A small network was shown many inputs. Here are its activations along a few directions, one row for each input.
In each table, some parts of the input vary, and every possible input appears once, in random order.
A made-up example of a description, with smaller parts first: line(6) and (point or line(11) or (values(2) and ring(8))).
Shared parts are said once, and a part with two or three values counts as separate values.
In the rows, zero is written as 128.

Rows:
r1: [ 86 103 129 175  94 157 111 179 146  59 132 136 150 172  90 163 151]
r2: [136 105 128 112 115 100 106 123 134 135 117 111 149 154 145 121  93]
r3: [ 96 129 133 149 120 119 157 132 110  52 143 168 104 125 122 140 163]
r4: [109 106 151 166 121 159 112 161 168  98 132 112 170 161 103 166 116]
r5: [116 124 150 138 130 155 139 141 146 106 130 142 144 125 113 151 159]
r6: [141 130 141 112 135 120 119 122 137 139 132 112 155 168 128 147 107]
r7: [ 92 127 137 146 123 124 147 135 115  65 143 159 114 126 120 147 168]
r8: [130 140 118 112 113 119 126 117 117 162 114 116 108 104 147  89 114]
r9: [154 147 125 110 155 131 125 119 122 149 142 129 115 111 124 123 124]
r10: [ 86 102 135 181  98 126 132 150 113  36 149 156 109 162 120 150 133]
r11: [152 144 109 128 133 116 137 108 116 176 121 122  98  87 132  96 135]
r12: [145 127 139 118 136 121 112 117 132 139 140 103 159 181 122 140 107]
r13: [152 128 127 123 146 140 109 105 124 140 141 104 152 150 125 136 117]
r14: [155 147  99 115 150 133 151 119 116 173 139 134  89  71 128 106 140]
r15: [118 124 149 136 139 163 137 145 162 114 127 132 153 127 118 152 157]
r16: [103 132 139 140 123 145 137 143 133  88 141 153 132 124 119 148 164]
r17: [124 142 118 107 113 118 134 122 124 161 106 125 103  93 152  97 113]
r18: [161 145  99 121 151 134 143 114 109 174 148 126  93  81 123  99 141]
r19: [160 145 124 116 156 132 117 114 116 149 151 120 120 124 117 116 125]
r20: [146 146 109 122 133 115 145 112 123 175 113 130  93  76 137 103 134]
r21: [114 122 127 109 114 104 127 131 125 154  82 129 133 131 155 109 100]
r22: [119 119 126 115 114 104 119 126 118 154  89 120 138 144 151 100  99]
r23: [146 131 130 116 145 138 116 110 129 140 132 112 148 136 132 143 117]
r24: [131 108 130 106 115 100 114 127 139 135 110 120 144 141 150 129  94]
What do these inputs look like to the network? -> values(3) or line(5) or (values(2) and ring(8))
Change only the values(2) part in r11. List by row number the other rows that result. -> r20

Rows:
r25: [173 155  93 112 184 152 139 107  98 192 153 127 106  84 112 100 161]
r26: [113 146  97 116  92  97 160 126 110 181  93 131  81  81 150  78 134]
r27: [116  76 158 107 114 141 102 154 203 106 114 112 193 131 159 184  69]
r28: [ 74  89 133 132  91 126 150 164 167  60 107 166 107  65 166 155 123]
r29: [171 139 137  47 140  98  87 101 122 174 128  98 157 163 156 104  80]
r30: [114  87 142 159  95 162  93 195 189 130 106 108 178 180 102 155  80]
r31: [178 172 123  75 174 137 128  95 107 150 184 140  98  93 120 112 162]
r32: [127 112 141 134 149 179 148 152 184  78 166 148 135  61 123 191 150]
r33: [ 98 108 174 125 112 130 100 121 126  79 107 119 215 249 128 176 137]
r34: [163 146 131 147 159 167 150 108 146 186 134 116 111  58 118 109 167]
r35: [174  75 113 149 128  69  80 101 105  89 184  87 133 225 125 153  30]
r36: [ 68 126 168 117 125  80 176 132 123  49 110 188 121 132 155 150 156]
r37: [166 112 124 105 136 106 106 123 173 201  79  93 169 128 140 137  81]
r38: [122 134  85 109 123  99 146 119  77 173  96 145  84  83 151  61 130]
r39: [168 191 120 107 175 156 130  84  87 172 164 123  89  92 124 107 137]
r40: [ 83 110 144 167  89 168  63 169 148 100 116  83 201 225  87 143 116]
r41: [173 144 112 131 171 144 147 122 153 178 133 131 110  57 105 146 162]
r42: [115 170 112 103 116 103 138  96  66 153 107 139  66  93 164  69 107]
r43: [167 123 105  84 151 114 100 109 116 214  98  87 164 154 146  91  82]
r44: [160 158 132  79 143 119  92  87 105 194 109  81 144 163 159 100  58]
r45: [ 95 145 129 193 124 208 111 166 127  71 169 118 146 153  54 148 196]
r46: [133  94  89 179 101  51 127 114  68  43 184 148  56 153 139 119  86]
r47: [ 42 125 123 195  65 152 111 178 112  55 116 143 123 158  99 111 169]
r48: [ 73  99 120 185  74 148 139 206 153  85 101 161  94 114 113 126 135]
r49: [122 124 103 130 108  90 153 135 132 158  76 151  88  57 145 109 131]
r50: [112 125 122 144 100 115 157 119 126 167  77 134  88  59 156  71 137]
r51: [124 120 128 184 132 201 139 194 167 102 157 139 119 110  69 163 162]
r52: [186 113  97 179 162 108 125  98  87  62 241 130  79 150  89 158 112]
r53: [112 112 194  93 149  95 130 125 156  96 116 132 205 197 149 181 103]
r54: [157 115 142 121 125 129 110 110 165 208  80  79 171 127 152  99  88]
r55: [ 55 123 149 151  88 115 148 128  93  31 103 176 133 182 135 142 191]
r56: [120 147 173 118 185 136 174 117 143  67 168 170 146 130 112 186 182]
r57: [126 151 115  72 111  82 134 109  83 131 126 158  76  92 161  73 131]
r58: [164 167 106 120 152 149 153 114 130 201 151 114 105  80 111 115 164]
r59: [109 146 155 150 146 172 148 114 110  47 160 158 160 178  90 179 216]
r60: [156 133 117  91 120 112 113 115 150 222  95  72 160 152 144 107  86]
Changing only one part turns r43 into r25. The same change can be made to r44. Which row results? -> r39
What do these inputs look like to the network? -> values(3) and (point or ring(5) or line(6))
Change only the line(6) part in r57. List by row number the other rows that result. -> r26, r38, r42, r49, r50
Change only the values(3) part in r34. List by row number the other rows that result. -> r50, r54

Rows:
r61: [155 156 135 135 168 178 133 125 131 115 186 136 115 101  92 146 173]
r62: [145 165 113  73 141 119 165 107 133 232  73 136  89  17 169  73 140]
r63: [150 149 100  72 126  38 147  68  61 171 108 142  60  92 191  61  89]
r64: [ 75  93 141 134  86 106 112 159 130  85  91 129 167 202 143 142  92]
r65: [123  98 145 112 111 112  98 142 154 137 101 102 187 195 138 142  83]
r66: [125 144 128 158 143 162 143 136 132  80 177 152  95  81  98 149 176]
r67: [ 72 100 139 180  96 115 149 162 131  40 120 171 109 131 122 151 146]
r68: [181 145 134 119 184 173 123 112 146 156 175 107 155 127  96 159 148]
r69: [168 142 134 116 165 155 111 112 139 169 147  93 175 167 102 148 132]
r70: [150 117 145 106 131 133  92 126 155 152 132  87 188 188 122 144  98]
r71: [ 59 100 134 156  70 105 127 153 120  50  98 152 134 168 139 141 133]
r72: [ 89 117 139 178 122 155 155 148 124  46 149 170 104 106 114 148 174]
r73: [173 138  77 126 119 113 109 114 109 231 108  87  86  88 137  61  79]
What do these inputs look like to the network? -> values(3) or ring(10)
List by row number the other inputs of the same sort as r70. -> r61, r64, r65, r66, r67, r68, r69, r71, r72

Rows:
r74: [101  81 141 142 114 138 101 139 152  82 167 128 147 226  82 151  72]
r75: [144 133 150 102 128  84 112  70 101 170 115  91 135 157 183 110  85]
r76: [ 85  91 144 158  45 135 129 203 187 100  47 125 168 153 130 142 117]
r77: [107 116 128 161 141 170  89 137 164  98 154 105 157 191  77 179 109]
r78: [124 127 132 173 130 177 158 137 132  79 146 168 119  79 101 151 211]
r79: [169 154  88 130 158 109 167 122  96 177 125 131  89  51 129  84 168]
r80: [170 135  84 108 157 149  80  78 124 208 124  75 154 146 108 116 101]
r81: [174 137  89 125 138 139 162  90 121 185 143 142 107  29 128 106 193]
r82: [137 147 114 103 126  89 116 118  67 149 129 139  70  68 164  78 112]
r83: [153 169 156  73 153  98 132 111 113 174 115 114 156 121 178 137 105]
r84: [116 128 116 179 119 137 175 148 135  64 161 154 110  94 106 127 205]
r85: [164 140 128  79 193 154 110 103 148 207 139 113 155 120 138 117 119]
r86: [144 166  88 123 149  88 154 125 106 161 141 144  66  71 152  90 129]
r87: [ 95 124 184 108 115 135 147 131 147  61 132 147 165 160 124 173 135]
r88: [ 93 125 143 148  75 114 115 154  77  40 131 163  89 117 117 129 155]
r89: [125 115 123 106  79 121 126 153 177 206  36  96 135 108 167  85  80]
r90: [ 85 139 106 173 137 121 157 157 129  53 159 180  88 127 124 137 158]
r91: [162 112  85  91 143 126  89  82  99 195 125  92 141 193 121  97  64]
r92: [109 113 152 123 151 182 126 151 176  90 150 137 155 165  90 181 143]
r93: [103 109 207 153 108  92 116 152 110  60 121 117 155 184 142 169 100]
Changing only one part turns r87 into r83. The same change can be made to r84. Which row results? -> r79
What do these inputs look like to the network? -> values(2) and (point or line(4) or ring(5))
Change only the line(4) part in r90. List by row number the other rows that result. -> r78, r84, r88
Change only the values(2) part in r88. List by row number the other rows that result. -> r82

Rows:
r94: [174 180  85 108 155 118 137  81  85 215 142 113  71  54 126  82 150]
r95: [113 129 103 139 108  54 134  84  39  30 173 155  52 161 158  93 107]
r96: [109 121 127 156 133 153 130 151 131  79 158 146 120 128 102 162 141]
r97: [148 141 103 110 118 118 141 120 127 207  80 127  92  71 155  65 118]
r98: [ 76 139 134 148 105 135 153 155 121  77 130 164  94 111 118 127 176]
r99: [118 109 146 116 104  97 114 121 146 154  67 107 165 158 172 123  73]
r100: [131 142 142 148 149 179 131 136 146  95 175 134 127 118  95 163 161]
r101: [113 104 138 107 100 109 121 128 141 140  88 111 159 141 154 120  95]
r102: [113 110 131 127 103 121 131 147 152 122  97 134 135 114 148 133 113]
r103: [142 154  96  99 144 128 161  98  98 181 128 146  84  41 149  81 157]
r104: [157 121 131 130 163 157 126 135 152 123 172 118 155 143  98 175 146]
r105: [100 114 125 159  96 140 139 148 136 103  99 141 111 106 132 121 146]
r106: [110 106 129 122 100  96 100 136 138 137 101 104 164 181 147 130  86]
r107: [105 128 128 168 132 149 152 141 116  81 144 154 110 124  98 149 181]
r108: [135 124 140 135 136 144 108 148 145  95 142 140 141 155 107 160 129]
r109: [133 143 124 172 155 161 157 135 139 103 156 141 116 107  89 160 197]
r110: [116 120 142 118 100 121 112 134 132 118 117 116 150 172 129 121 108]
r111: [137 121 149 125 136 121  99 121 146 124 122 107 171 182 139 154  76]
r112: [160 122 142 120 148 142  97 108 152 147 143  85 183 180 122 154 110]
r113: [133 113 142 128 138 130 104 129 127 118 130 115 173 183 112 146 107]
r114: [ 98 117 127 153 114 133 145 160 132  82 139 156 111 125 117 142 147]
r115: [106 112 130 147 107 136 127 152 127 103 128 131 138 153 122 126 130]
r116: [208 166 108  64 183 120 118  84  91 234 144 107 112  92 140  81 112]
r117: [150 139 151 106 154 147 106 123 152 132 152 111 172 160 105 161 121]
r118: [ 70 118 137 136  99 124 156 150 129  95  99 165 114  82 142 120 169]
r119: [172 136 119  88 148  94 131 104 127 234 102 101 107  88 154  78  71]
What do these inputs look like to the network? -> point or ring(5) or (line(4) and line(5))
A walk changes only the ring(5) part. It starts at r103 and steps to r94. List the rest of the walk in order. -> r116, r119, r97

Rows:
r120: [137 107 145 135 145 127  83 135 144  93 151  95 195 217 103 188  97]
r121: [113  95 135 131  90  86 107 132 149 156  66 104 176 178 155 120  69]
r122: [116 128 149 160 145 153 119 138 123  33 187 146 136 181  81 172 164]
r123: [163 178 100 116 179 129 154  86  83 143 174 140  73  72 118 103 169]
r124: [127 107 131  89  98  81 109 111 140 178  77  96 148 149 173  81  60]
r125: [120 148 117 170 147 159 138 137  99  58 199 156  91 134  75 152 181]
r126: [191 165 112  96 166 120 123  70  94 225 130  97 114 130 138  99 102]
r127: [138 149 102  97 110  79 151 100 103 187  84 146  67  64 176  81 115]
r128: [ 78  86 155 132  86 100 114 147 152  91  79 128 192 202 148 143  97]
r129: [ 66  96 146 163  89 124 146 171 132  34 119 166 133 150 123 142 154]
r130: [172 110 130 112 141 120  71 114 137 150 142  75 182 206 115 152  72]
r131: [191 128 125 105 153 109  91  87 131 195 145  73 150 171 131 112  69]
r132: [160 155 144 132 178 252 134 166 218 215 124  97 178  60  76 164 184]
r133: [127 106 151 157 126 156  97 138 146  57 182 117 165 202 105 197 126]
r134: [147 172 108 157 159 142 155 115  86  94 187 156  63  84  93 133 200]
r135: [117 130 100 114 116 103 168 117 100 129 112 163  68  48 156  78 146]
r136: [ 68  84 159 149  77 136 123 163 144  57 108 143 162 173 151 162 106]
r137: [ 98 126 145 131 113 213 149 193 227 201  51 123 166  34 121 133 168]
r138: [ 88 132 105 151 103 107 156 147 104  77 131 173  55  59 137 106 166]
r139: [135 131 118  73 110  81 132 107 109 195  79 114 117  98 184  77  76]
r140: [ 69 114 131 157 101 120 162 160 118  48 131 181  99 104 121 127 167]
r141: [195 166 107  88 185 118 133  83  76 200 158 127  85  97 133  91 126]
Changing only one part turns r121 into r130. The same change can be made to r138. Which row results? -> r134
What do these inputs look like to the network? -> values(2) and (point or ring(10))
